A small network was shown many inputs. Here are its activations along a few directions, one row for each input.
Each table varies a few parts of the input and shows all the possible inputs, shuffled.
A made-up example of a description, with smaller parts first: one of 8 places around a ring, together with either a single point or (one of 2 separate values, together with one of 4 places along a line) or one of 11 places along a line.
Shared parts are said once, and a part with two or three values counts as separate values.
In the rows, zero is written as 128.

Other details of the inputs vary at random and push rows far along two fixed directions, the same in every table; ignore that.

Rows:
r1: [115 163 132  93 123 154 116 135 180 107 122 122 124  96 140]
r2: [120 148 124  94 130 146 118  99 171 103  97 148 116  94 103]
r3: [109 144 142  86 137 163 125 123 177 114 105 126 134  98 121]
r4: [100 145 142  80 122 171 134 119 153 130 139  93 101 121 140]
r5: [105 120  78  86 130 160 155  74 164 132 112 158 127 110 137]
r6: [102 160 153 109 131 168 129 130 165 110 114 128 132 104 113]
r7: [107 108 147 126 125 188 155 105 164 131 111 122 155 122 151]
r8: [ 89 124 101  91 101 136 111 131 160  99  87 145  98 104 146]
r9: [117 146 110  76 107 147 125  86 160 119 126 116  77 111 126]
r10: [ 82 103 218 189 151 155 167 222  59 182 189  41 227 179 176]
r11: [130 147 114  86 130 137 110 110 176 100 108 138 115  92 130]
r12: [ 89 109 244 198 153 153 170 219  72 184 220  44 227 205 181]
r13: [196  72  48 203 106  17 101  90  43 127 131 187  75 148  91]
r14: [123 163 115  98 115 147 112 120 173 111 109 147 102  98 111]
r15: [102 155 153 103 133 168 130 128 167 115 108 128 135 102 112]
r16: [209  97 100 172 140  45 122 103  72 120 112 171 105 151  88]
r17: [125 164 107  90 115 146 109 124 172 108 112 144 102  92 119]
r18: [ 80 139 135  96 112 175 140 131 164 141 145  89 162 136 136]
r19: [123 163 112  96 115 150 109 122 168 110 109 149 102  96 109]
r20: [ 70 131 134 109 110 168 129 135 152 146 140  95 154 110 146]
r21: [ 90 118 107  89 140 184 164 107 158 149 122 135 150 117 149]
r22: [198 109 107 179 140  60 124 116  60 124 115 171 107 154  76]
r23: [ 98 142  98  96 101 147 102  82 177 124 148 141 113 114 123]
r24: [115 162 132  91 121 154 117 136 181 113 119 123 122  94 138]
r25: [ 89 134  85  98 101 143 110  90 161 124 125 133 119  95 125]
r26: [185  98 103 200 140  48 127 110  43 164 157 128 117 176 134]
r27: [117 144 137  82 137 156 122 128 176 114 107 124 133  96 131]
r28: [106 107 143 121 126 193 152 113 163 140 107 120 153 120 148]
r29: [124 143 121  90 131 145 116  99 173 100 101 144 119  94 113]
r30: [191  82  49 189 106  23 113  83  47 142 133 171  94 154  91]
r31: [ 81 140 135 100 113 170 116 124 167 143 162 113 142 125 139]
r32: [130 147 113  84 128 136 110 111 177 106 105 139 114  92 128]
r33: [ 90 125  99  92  96 133 113 126 159  97  87 147  98 102 145]
r34: [214 108  90 170 135  35 115 117  76 119 124 164  95 149 106]
r35: [128 127 213 165 164 135 158 216  95 150 162  67 191 163 170]
r36: [180  87 100 188 125  55 138 126  52 155 157 128 137 200 104]
r37: [214  97  97 168 141  39 119 109  72 120 115 168 104 149  98]
r38: [107 167 139  99 117 163 119 134 179 113 116 132 118  99 122]
r39: [225 114  72 184 124  23 111 113  64 118 124 181  77 154  88]
r40: [117 145 132  77 135 158 119 127 173 112 107 128 132  93 128]
r41: [ 91 107 224 179 156 163 179 226  69 180 198  31 235 210 169]
r42: [202 122 101 185 127  49 118 121  70 116 129 171  96 154  94]
r43: [121 110 106 110 108 173 138  73 178 126  91 151 122 106 132]
r44: [118 161 118  98 117 149 114 115 170 111 104 150 102  97 101]
r45: [ 73 127 132  99 109 152 122 150 157  99  99 124 123 112 163]
r46: [121 145 122  88 130 149 117 108 165 112  97 149 117  96  99]
r47: [114 149  99  80 107 149 107  84 160 135 136 129 100 107 127]
r48: [101 147 146  88 120 166 137 114 152 124 142  92 105 124 144]
r49: [127 164 110  97 115 140 110 118 174 100 116 144 102  94 122]
r50: [ 99 157 156 104 136 171 131 128 167 109 112 126 139 102 115]
r51: [ 95 155 134  85 111 167 123 104 166 141 146 104 126 113 146]
r52: [212 111  89 169 136  38 113 113  78 113 125 164  96 147 108]
r53: [106  89 199 184 176 156 213 193  64 187 174  76 225 194 184]
r54: [129 142 118  85 132 140 114 106 174 100 104 140 119  92 122]
r55: [214 109  85 165 136  40 112 120  72 120 122 165  94 148 103]
r56: [ 83 150 127  93 128 171 118 110 171 149 137  97 130 108 160]
r57: [117 128 246 198 170 149 175 224  68 155 164  68 206 180 146]
r58: [201  94  74 194 136  36 111  93  40 159 147 151  94 171 119]
r59: [ 75  93 235 193 160 149 172 248  55 163 176  49 217 182 195]
r60: [ 81 140 138 103 112 167 119 122 170 143 160 110 142 128 140]
r61: [114 149 101  82 106 145 110  83 164 136 134 127 100 110 129]
r62: [102 154 151 100 135 169 130 131 168 117 107 126 134 103 111]
r63: [103 149 151  92 138 166 129 127 173 118 104 126 136 101 114]
r64: [119 148 131  84 136 151 117 130 177 114 112 123 129  97 137]
r65: [ 87 110 234 188 156 160 186 224  71 177 202  26 241 212 176]
r66: [206  67  43 177 141  42 157  72  50 151 123 193 103 172 103]
r67: [182  69  88 215 123  37 113 130  27 139 148 158 108 164 110]
r68: [203 103 104 175 138  47 124 104  69 123 108 175 104 151  79]
r69: [199 116 112 191 131  52 125 125  61 126 125 168 101 159  85]
r70: [218 102  85 164 141  36 112 114  69 120 118 169  98 148 100]
r71: [ 63 127 133 103 118 159 124 143 153 113 122 116 137 102 160]
r72: [171  75  85 194 121  31 123 127  37 127 129 162 104 160 120]
r73: [ 91 123  95  87 100 139 107 130 156  98  87 149  97 101 143]
r74: [ 89 123  93 107 100 147 101 108 163 119 119 141 104  88 127]
r75: [102 164 147 103 124 167 124 132 171 110 117 131 124 102 116]
r76: [105 148  93  97 120 144 105  78 166 135 130 125 105 102 145]
r77: [130 130 219 177 162 135 160 227  87 153 169  65 194 169 170]
r78: [127 135 224 186 158 137 163 226  83 150 171  70 192 171 166]
r79: [116  76 246 213 163 177 201 207  70 182 161  56 232 198 189]
r80: [116 128 241 190 170 156 170 227  66 156 164  70 205 177 144]
r81: [ 86 127  95 109 102 147 101 104 161 112 123 142 108  88 131]
r82: [ 94 156 137  88 113 169 123 104 164 136 149 103 129 114 149]
r83: [ 85 121  91  90 108 142 105 118 153 110 107 145 105  91 137]
r84: [118 144 109  76 110 147 124  88 160 120 125 117  76 114 124]
r85: [211 110  90 187 133  41 119 106  59 121 112 183  86 156  68]
r86: [214 113  84 185 127  40 115 111  55 121 118 186  81 155  71]
r87: [131 159 106  88 118 141 107 123 172 109 111 140 105  91 124]
r88: [110 145 137  80 135 165 121 121 175 113 104 131 132  95 118]
Description of these inputs: one of 4 places along a line, together with either one of 2 separate values or one of 9 places along a line or one of 11 places around a ring.
Q: The inputs of r48 and r84 match in every part but the place on the line of 4. If r65 is changed in the same way as r48 into r84, which row does it become?
A: r36
Q: The inputs of r28 and r79 match in every part but the place on the line of 4. If r22 is changed in the same way as r28 into r79, which row does it become?
A: r62
Q: Change only the place on the ring of 11 in r78. List by row number the other rows that result.
A: r15, r16, r24, r32, r34, r37, r38, r57, r68, r69
Q: Start at r4 and move only the place on the line of 9, one step at a time. The first step leads to r47. Which rows follow, in order?
A: r58, r31, r41, r10, r67, r83, r73
Q: Change only the choice among 2 separate values in r53. List by row number the other rows that result.
A: r43
Q: Change only the choice among 2 separate values in r21. List by row number the other rows that result.
A: r28

Rows:
r89: [ 83 117  43  95  82 118  88  51 177  80  70 210  60  70 122]
r90: [ 67 166 120  66  96 183 119  92 186 134 126 126 103  99 109]
r91: [ 61 159 198 113 123 188 139 160 146 130 168  78 149 149 137]
r92: [104 161 207  98 158 172 143 198 156 111 128  85 167 111 138]
r93: [152 135  49  84  80 114  86  37 188  95 108 176  47 101 116]
r94: [194 123 145 165 154  57 130 163  73 108 120 135 122 152  97]
r95: [164 160  76  71 130 116  87  82 182  88  80 196  68  63  88]
r96: [134  92 107 120 130 125 131  84 116 118  99 143 141 115 108]
r97: [108  81 174 161 137 157 165 137  87 139 121 104 183 150 133]
r98: [116 132 186 181 152 123 129 189  92 148 190  79 187 159 151]
r99: [149 128 112 110 124 109 110 100 149 118 148 125 115 133 147]
r100: [172 124 109 167 125  46 115 133  62 136 169 134 121 179  89]
r101: [106 106  87 119 113  98 113 119 126 118 130 141 114 104 157]
r102: [ 66 161 181  93 136 177 144 159 146 160 163  72 170 132 137]
r103: [ 43 119 142  95 110 183 152 193 131 141 145  70 141 141 195]
r104: [ 71 142 163 120 140 189 138 150 150 165 161  76 187 115 168]
r105: [ 97 100  93 137  98 110 117 123 124 118 124 141 107 114 157]
r106: [ 71 162 109  45 117 187 122  82 191 138 128 107 119  95 126]
r107: [101 156 210 124 149 194 142 185 157 126 125 102 160 110 149]
r108: [123 135 110 149 107 122 102 119 135 120 151 137 112 124 113]
r109: [102 182 151  67 145 182 110 136 207 103  95 130 126  66 134]
r110: [145 146 145 131 124 123 122 150 138  97  98 132 112 118 107]
r111: [189 115 152 181 137  70 138 163  68 109 116 137 117 158  96]
r112: [140 120 103 125 102 127 125  92 137 145 132 132 108 132 141]
r113: [ 92 141 172 100 171 195 205 145 164 138 125 106 193 139 159]
r114: [168  96 107 176 128  82 141  80  49 150 143 137  88 179 104]
r115: [192 114 150 175 139  74 138 160  71 111 120 142 115 152  95]
r116: [135 137 213 178 149 135 151 209  93 125 130  83 166 160 142]
r117: [156 159 134 122 142 109 111 140 139 103  96 137 116 113 118]
r118: [159 114 106 202 109  72 112 144  73 141 165 142 129 161 107]
r119: [ 75 178 132  54 115 167 104 107 197 109 142 112 112 101 110]
r120: [ 85 115 179 118 137 203 161 128 156 161 150  65 155 138 195]
r121: [144 116  90 124 125 148 157  91 141 138 113 175 141 140 105]
r122: [156 140 142 128 136 131 120 135 135 111 108 158 107 105 111]
r123: [133  82  86 164 108  70 126 148  53 141 136 133 104 171 146]
r124: [ 71 165 111  74 113 180 105 111 200 137 134 118 140  69 130]
r125: [120 121  93 145 107 137 121  94 125 148 136 137 118 118 125]
r126: [ 53 136  86  40 106 168 127 149 170 120 129  98 112  97 175]
r127: [ 93 104 105 133 124 104 112 115 124 106 112 164 124 108 149]
r128: [ 70 141 185  96 153 192 154 135 140 157 160  62 160 139 155]
r129: [ 98 159 211 124 148 193 142 186 158 125 121  98 161 108 154]
r130: [162 170  76  82 125 107  83  84 182  86  70 183  70  72  95]
r131: [161 151 131 118 151 119 112 132 140 110 104 153 116 103 114]
r132: [156 154 137 119 140 105 114 147 138  96 101 135 117 115 107]
r133: [192 122 146 157 159  69 131 162  80 114 125 143 123 142  97]
r134: [181  71  94 179 147  75 146 121  79 153 119 158 163 173  98]
r135: [156 170  78  81 118 104  87  91 180  77  68 168  73  79  89]
r136: [162 101  98 173 117  83 138  91  53 154 146 138 101 175 101]
r137: [145 105 105 108 136 126 135  71 140 146 133 114 105 126 159]
r138: [150 148 142 136 128 127 117 139 140 108  99 143 109 115 117]
r139: [105 123 176 189 130 142 147 177  88 174 173  88 177 153 145]
r140: [ 46 119 104  58 110 193 103 101 210 117  90 140 138  69 131]
r141: [183  86 105 161 136  78 141 101  78 161 153 117 128 166 151]
r142: [152 141 144 122 132 132 122 136 135 107 108 153 108 105 105]
r143: [ 70 107 166 124 136 210 170 157 166 154 117 100 206 136 138]
r144: [140  92  76 142 122  58 119 144  59 139 141 131 113 156 147]
r145: [143 127  98 126  90 120 110 105 145 124 142 137 110 137 139]
r146: [158 149 134 107 150 120 112 137 136 104 108 152 114 102 105]
r147: [109 107 176 189 145 153 157 149  82 171 167  83 165 157 162]
r148: [153 161  89  99 105 121  93  94 170  84  67 173  70  88  96]
r149: [128 123  98 128 135 128 115  84 128 145 138 130 117 112 131]
r150: [ 82 121 170 116 124 203 158 137 157 164 152  67 167 137 191]
r151: [134 109 164 151 170 154 180 167 108 164 157 116 213 178 146]
r152: [162 119 113 179 107  64 121 129  59 138 163 142 108 183  90]
r153: [140 139  39  71 112 145 159  24 196  97  64 208  77  92  90]
r154: [188  99 110 164 132  63 133 115  75 160 155 126 131 167 139]
r155: [113 136 170 178 140 123 126 194  98 154 188  82 193 155 146]
r156: [193 104 106 169 124  52 118 128  82 140 164 128 133 174 138]
r157: [146  54  92 188 115  79 122 111  70 135 109 167 124 154 102]
r158: [192 113 149 173 143  76 136 157  76 116 123 150 113 147  95]
Q: Describe the family of inputs behind these rows.
A: one of 2 separate values, together with either one of 9 places along a line or one of 11 places around a ring or (one of 3 separate values, together with one of 5 places along a line)
Q: The inputs of r105 and r101 match in every part but the choice among 2 separate values. If r115 is changed in the same way as r105 into r101, which row does it become?
A: r92
Q: Change only the choice among 2 separate values in r144. List by row number the other rows that result.
A: r123
Q: Change only the place on the ring of 11 in r95. List by row number the other rows that result.
A: r92, r94, r109, r117, r130, r131, r132, r133, r135, r146

Rows:
r159: [ 84 160  47  30  87 177 102  29 241 107 121 162  91  63 108]
r160: [ 46 173 193  79 130 222 130 169 206 110 110 100 166  81 130]
r161: [164 157  63  73 123  97 100  79 163  94  92 177  70  91  93]
r162: [165 150  76 100 110 107  97  77 171  95  89 177  66  85 107]
r163: [ 61 116 174 180 107 123 128 233  69 160 204  57 178 181 193]
r164: [114 118 213 166 142 158 174 171  79 184 194  57 184 194 158]
r165: [ 75 178 181  54 148 211 136 173 205 121 126  80 161  91 159]
r166: [125  97  44 100 110 108 112  53 146 124 103 185 101 111 121]
r167: [ 64 174 190  58 146 214 131 170 202 111 118  84 164  92 149]
r168: [ 56 146 151  85 125 197 136 129 199 159 153  70 188 117 168]
r169: [108 130 215 174 146 167 185 165  73 180 183  54 173 203 152]
r170: [232 110  99 182 153  18 131 134  40 127 132 156 103 172  99]
r171: [142  79  45 110 104 104 125  67 131 123  89 185  84 115 123]
r172: [ 75 151  16  21  75 187  79  12 246 113  81 172  78  27 117]
r173: [163 150  76 101 111 107  96  74 167  92  89 183  66  86 105]
r174: [108 122 233 188 159 147 154 223  81 136 146  86 201 164 129]
r175: [160 144  99 100 134 100 111 109 142 104 104 156  97 110 102]
r176: [ 40 108 154  87 117 223 176 149 173 125 104  88 166 122 180]
r177: [227  98 113 210 137  28 119 124  48 119 122 169  98 164 104]
r178: [114 114 198 178 155 162 158 173  87 185 204  57 199 187 157]
r179: [214 101 107 208 139  24 124 132  32 121 121 182 106 166  71]
r180: [169  66  80 215 141  54 145 105  33 163 144 162 125 172 127]
r181: [183  70  89 194 119   9 105 109  11 135 152 133  69 172 126]
r182: [153 146  65  95 107 111  92  83 169  92  80 192  69  79  70]
r183: [235  98 111 207 140  32 120 131  50 126 129 163  97 164 110]
r184: [115 130 227 181 161 143 165 223  82 145 153  81 197 162 138]
r185: [ 62 170 198  82 130 224 123 160 212 106 112  90 158  84 159]
Q: Describe the family of inputs behind these rows.
A: either one of 2 separate values or one of 10 places along a line or (one of 3 separate values, together with one of 5 places along a line)
Q: Change only the place on the line of 5 in r183. List by row number the other rows that result.
A: r162, r173, r177, r185
Q: List by row number the other inputs of the same sort as r181.
A: r163
Q: Change only the choice among 3 separate values in r175. List by row number the other rows that result.
A: r160, r177

Rows:
r186: [ 90 183 141  71 125 165  97 158 206  82  92 139 125  63 121]
r187: [106 121  82 128  95 119 104 103 136 116 118 157 105 108 112]
r188: [176 132 168 159 168 109 143 158 104 119 118 136 160 140 106]
r189: [205 134  66 140 111  56 105  71 102 115 127 174  56 138  83]
r190: [121 107 104 129 128 130 142  94 122 139 115 148 127 132 113]
r191: [103 154 100  51 116 189 115  65 221 103  77 155  99  63 118]
r192: [129 148 120  97 121 168 138  92 180 108  97 159 112 102 100]
r193: [ 60 135 140 108 107 179 114 138 168 128 136 111 146 102 147]
r194: [195 113 161 181 167  96 154 146  78 138 119 138 148 162 106]
r195: [121 143 173 134 139 144 138 146 120 143 153  84 140 144 152]
r196: [123 102  77  77 130 140 142  82 173 116  84 154 113 101 151]
r197: [167 112  59 138 113  61 110  72  90 142 143 157  76 146 103]
r198: [173 104  71 130 118  93 127  62 111 120 102 175  93 137  83]
r199: [152 127 153 167 140  96 124 180  89 117 123 131 130 133 120]
r200: [ 87 111 117  91 122 147 123 151 151 113 102 121 128 102 182]
r201: [ 74 136 137  62 129 181 138 137 182 135 138  81 141 106 199]
r202: [155 157 201 149 168 112 136 198 105 131 161  87 169 155 137]
r203: [ 74 132 143 110 122 201 152 120 171 147 130 112 171 117 134]
r204: [131 109 100 134 121 132 128  93 134 144 132 145 140 127 120]
r205: [ 99 121 177 155 140 148 142 158 104 172 194  68 178 163 165]
r206: [170 125  87 148 105  76 109 117 104  99 104 175  77 125  88]
r207: [ 83 114 149 148 124 133 129 164 102 137 140 112 144 138 146]
r208: [154 111 112 178 125  84 134 127  71 161 177 113 138 176 129]
r209: [107 135 130 122 115 139 111 132 144 109 112 132 111 101 132]
r210: [106 135 191 139 135 152 150 173 104 158 176  57 170 168 154]
r211: [138 103 130 176 122  82 125 159  70 127 137 130 127 160 122]
r212: [157 153 165 131 149 122 127 161 117 136 148 104 132 143 132]
Q: Describe the family of inputs behind these rows.
A: one of 3 separate values, together with either a single point or one of 8 places along a line
Q: The inputs of r208 and r187 match in every part but the choice among 3 separate values. If r212 is changed in the same way as r208 into r187, which row does it become?
A: r199
Q: Start at r204 and move only the place on the line of 8, one step at a time. The first step leads to r203. Which rows follow, in order?
A: r190, r198, r191, r192, r194, r188
